Each row below is a small network's average activation on inputs in which a field has the value named, seen along a few directions.
Values that are neighbours, or in one group, have similar rows; names and order tell nothing.
In the rows, zero is written as 500.
Random noise pushes rows far along 20 fixed directions. That doesn't count. These rows show it; they differ only by the noise:
[585 409 444 455 428 482 350 473 815 441 290 443 207 805 485 495 381 443
 413 310 627 343 502 647 418 449 687 548 701 412 565 399 594]
[498 495 232 530 713 495 290 441 502 587 618 436 741 462 492 437 622 349
 348 479 467 485 412 327 549 380 399 429 431 575 508 628 551]
[768 401 502 251 449 552 476 812 716 223 802 782 601 492 713 151 730 461
 615 363 529 694 406 307 637 766 483 476 286 385 816 373 580]
[520 388 438 416 566 608 364 583 359 846 327 473 429 488 620 453 701 514
 562 555 606 697 526 569 646 560 429 773 265 566 612 493 490]
[327 887 376 574 653 590 453 646 353 859 635 599 703 389 320 640 503 504
 537 552 428 447 484 469 619 613 351 402 398 490 415 569 421]
[376 500 556 575 684 672 583 645 711 414 441 576 566 402 559 375 416 438
 282 351 498 252 424 366 533 362 537 504 356 537 427 285 649]
[548 398 589 534 324 456 413 582 742 495 382 641 206 230 520 451 570 421
 620 572 399 597 597 585 520 683 582 631 572 396 530 559 629]
[730 565 490 508 726 349 394 370 618 664 706 670 494 510 420 355 400 520
 562 471 409 469 717 318 583 424 418 190 574 480 474 309 570]
[339 623 423 441 568 682 391 557 514 548 535 453 427 619 440 590 574 473
 592 594 635 298 610 671 903 567 389 684 494 330 330 506 568]
[248 367 453 327 518 710 346 628 525 487 317 435 712 541 464 692 510 355
 406 406 508 453 695 609 538 463 393 602 317 543 626 229 363]
[508 462 284 420 673 442 225 382 553 696 549 674 556 563 452 504 660 551
 443 558 584 676 482 234 402 478 560 503 398 405 607 650 229]
[575 789 479 199 497 647 600 865 278 331 553 487 641 622 586 471 421 711
 499 525 499 318 619 409 338 508 291 689 308 708 400 736 827]
[632 409 518 276 453 402 513 627 613 444 340 203 472 477 594 385 250 383
 537 686 613 594 701 603 380 428 444 725 493 477 491 488 721]
[578 730 488 676 339 457 449 744 600 578 571 413 306 529 521 650 481 345
 559 491 314 608 433 663 462 622 482 648 632 414 536 369 451]
[488 434 458 603 568 596 451 436 352 363 254 619 484 349 315 527 474 600
 293 707 414 370 638 670 729 362 472 347 459 461 420 627 613]
[352 348 521 354 355 323 604 249 379 464 723 648 593 476 567 393 580 599
 727 530 402 244 594 490 611 579 405 472 650 552 477 384 431]
[375 542 590 523 639 506 549 436 514  23 384 510 615 594 660 309 420 609
 389 514 590 510 509 272 433 413 626 508 271 170 619 642 422]
[586 218 278 431 502 304 293 329 652 314 322 658 601 407 466 174 424 508
 279 634 486 463 662 511 519 343 504 285 515 392 688 464 552]
[370 419 599 510 497 583 730 637 576 622 633 697 589 300 387 415 586 486
 354 569 604 537 519 400 541 602 407 303 439 502 528 315 537]
[671 448 401 534 602 627 403 535 202 633 357 382 257 489 392 719 562 552
 477 801 430 486 603 654 702 368 413 727 535 605 248 739 672]
[468 581 452 806 744 705 329 588 391 657 492 647 443 570 445 731 659 597
 347 375 388 590 459 353 532 379 527 406 363 546 479 329 256]
[644 577 489 740 616 382 589 365 248 517 710 481 635 434 400 560 475 277
 415 487  37 409 476 477 660 417 325 207 623 550 561 365 543]


V, 12 values:
v5: [605 819 643 483 539 474 536 536 621 877 427 271 464 610 492 441 378 457
 554 546 747 709 608 744 624 530 409 526 378 432 546 403 535]
v6: [511 571 146 251 271 408 494 761 401 463 881 659 681 486 505 376 483 699
 680 653 546 395 455 363 341 637 337 558 640 648 359 577 507]
v8: [627 320 602 335 368 423 657 276 397 287 535 819 542 320 469 388 660 696
 366 654 398 495 477 497 536 441 465 430 445 654 515 634 476]
v7: [308 512 472 740 368 548 536 402 283 393 601 685 309 693 519 613 824 662
 398 352 370 326 473 463 503 570 416 447 636 564 521 509 472]
v3: [469 499 546 779 546 642 578 563 400 252 326 418 656 464 503 529 472 589
 135 407 465 513 404 650 502 234 469 282 357 671 475 328 509]
v1: [516 261 706 511 524 451 718 401 681 263 596 301 386 414 622 348 442 382
 461 690 714 705 563 353 503 390 482 615 529 303 371 402 566]
v10: [636 232 281 287 589 467 542 531 291 385 606 317 729 717 659 316 431 509
 547 601 651 537 447 369 510 390 456 588 448 532 578 401 442]
v4: [554 744 436 432 573 620 241 545 446 364 265 462 683 527 408 700 243 583
 576 498 373 387 643 776 640 344 527 536 370 530 385 503 347]
v2: [562 343 348 560 494 717 321 559 567 301 470 538 356 698 458 590 761 407
 304 438 574 559 375 541 674 498 548 585 495 393 557 571 463]
v12: [758 501 498 437 617 463 456 395 580 403 467 717 423 434 415 429 545 546
 202 802 410 551 554 481 619 276 457 549 354 427 519 575 468]
v9: [630 643 570 350 350 383 576 247 330 778 604 251 528 556 544 599 404 687
 740 582 605 398 432 789 500 347 433 684 648 909 157 581 462]
v11: [578 211 343 485 527 510 399 547 523 710 330 495 560 403 500 586 439 542
 309 612 493 586 446 609 378 195 532 631 446 797 440 142 234]
V is arranged as a 3 by 4 grid.
Name the neighbours of v5, in listed order.
> v10, v12
Name the neighbours of v6, in listed order.
> v1, v2, v9
A value of V combines one of 4 hidden first parts with one of 3 second parts; all combinations occur once.
Changing only the second part turns v5 into v12. v9 has the same second part as v5; what does that change turn v9 into?
> v6
Changing only the second part turns v10 into v3. v4 has the same second part as v10; what does that change turn v4 into?
> v8

J, 15 values:
j2: [550 571 666 528 439 540 518 461 688 572 457 576 296 398 493 554 529 593
 436 540 579 526 478 565 456 422 558 617 495 592 316 519 512]
j14: [571 575 536 554 438 361 567 491 354 703 479 410 456 397 496 485 427 560
 727 653 493 630 502 737 618 604 501 469 552 475 476 483 466]
j15: [691 479 353 293 571 644 129 379 668 373 541 731 539 514 304 660 813 359
 275 376 353 456 491 448 601 463 444 415 422 620 581 853 603]
j4: [318 363 434 500 484 541 503 470 612 514 483 463 643 449 373 603 383 444
 402 409 522 227 501 575 450 375 524 366 639 672 382 316 494]
j7: [492 332 456 511 503 668 332 723 461 750 374 323 405 320 538 645 747 491
 588 510 676 871 552 517 415 593 461 673 388 714 415 663 621]
j9: [665 602 583 606 675 475 511 454 675 394 446 555 473 399 531 303 322 495
 480 479 425 407 520 547 714 378 544 402 447 420 413 356 611]
j12: [371 454 417 296 469 500 477 473 542 666 476 313 646 464 399 681 486 295
 488 643 590 488 542 609 471 516 444 674 513 532 473 600 440]
j5: [641 487 409 546 455 453 384 596 565 349 465 615 358 572 570 354 424 513
 413 460 325 357 627 463 458 438 464 494 574 484 576 415 684]
j3: [572 518 344 501 336 473 368 525 500 476 483 406 536 632 604 388 694 594
 385 594 725 754 348 623 477 496 486 581 434 475 638 646 383]
j1: [838 318 330 383 396 481 665 857 399 472 814 476 533 468 426 538 471 425
 523 608 446 617 235 484 432 568 485 448 682 670 462 415 577]
j10: [511 472 472 683 541 439 393 418 469 457 554 417 522 510 545 516 442 605
 661 302 460 445 482 527 491 422 586 245 630 647 406 406 515]
j11: [616 347 556 422 456 398 598 470 728 559 698 500 575 219 509 579 579 403
 454 718 567 802 208 335 289 425 679 671 489 589 385 601 206]
j13: [347 523 580 719 507 469 640 635 517 494 478 461 309 560 543 514 379 404
 426 470 379 470 545 282 271 533 498 550 593 339 563 317 525]
j6: [595 615 551 475 338 321 517 341 314 454 541 578 607 524 546 545 541 554
 521 584 232 586 593 630 462 483 396 523 470 522 666 436 245]
j8: [547 607 632 566 582 528 549 365 466 587 607 486 453 531 431 610 634 423
 399 508 464 614 585 413 526 456 370 455 488 517 465 559 516]
A value of J combines one of 5 hidden first parts with one of 3 second parts; all combinations occur once.
Changing only the second part turns j10 into j14. j11 has the same second part as j10; what does that change turn j11 into?
> j6
Changing only the second part turns j5 into j4. j15 has the same second part as j5; what does that change turn j15 into?
> j1

B, 9 values:
b2: [564 473 426 455 420 572 462 691 538 229 436 579 565 438 477 598 512 540
 403 497 425 516 313 580 418 494 643 523 440 540 536 607 427]
b9: [621 539 430 536 510 516 448 570 428 631 468 738 409 374 470 407 557 656
 500 701 462 558 520 511 629 524 492 555 422 463 475 575 481]
b8: [631 730 630 737 661 487 656 696 432 687 419 181 316 372 459 593 234 349
 537 763 459 707 549 485 446 472 502 621 510 352 347 612 673]
b4: [692 373 304 536 652 259 418 158 565 673 668 563 545 419 536 187 639 468
 273 719 497 541 450 385 639 244 344 472 528 546 464 488 508]
b7: [449 507 710 650 302 494 393 575 531 403 271 443 374 420 602 637 515 460
 657  84 282 668 621 525 153 665 575 402 521 657 687 510 596]
b3: [541 541 319 570 473 500 313 601 526 538 453 497 446 564 535 466 599 494
 413 422 520 610 448 349 273 538 509 535 506 524 587 711 573]
b1: [552 678 406 514 418 363 445 464 524 418 462 384 549 494 436 542 326 585
 520 711 580 575 348 764 532 427 609 473 564 361 429 627 315]
b5: [574 453 505 543 430 407 542 453 504 322 765 377 626 418 443 617 533 555
 476 635 520 567 525 514 413 369 450 304 653 669 299 541 482]
b6: [487 575 737 438 581 525 658 495 407 675 319 686 697 292 525 296 360 608
 528 413 465 562 656 490 527 540 442 309 208 576 655 308 509]
B is arranged as 3 separate groups.
Which other values are in the same group as b8? Give them in the order they are listed.
> b2, b5
Which other values are in the same group as b9? Give them in the order they are listed.
> b3, b6
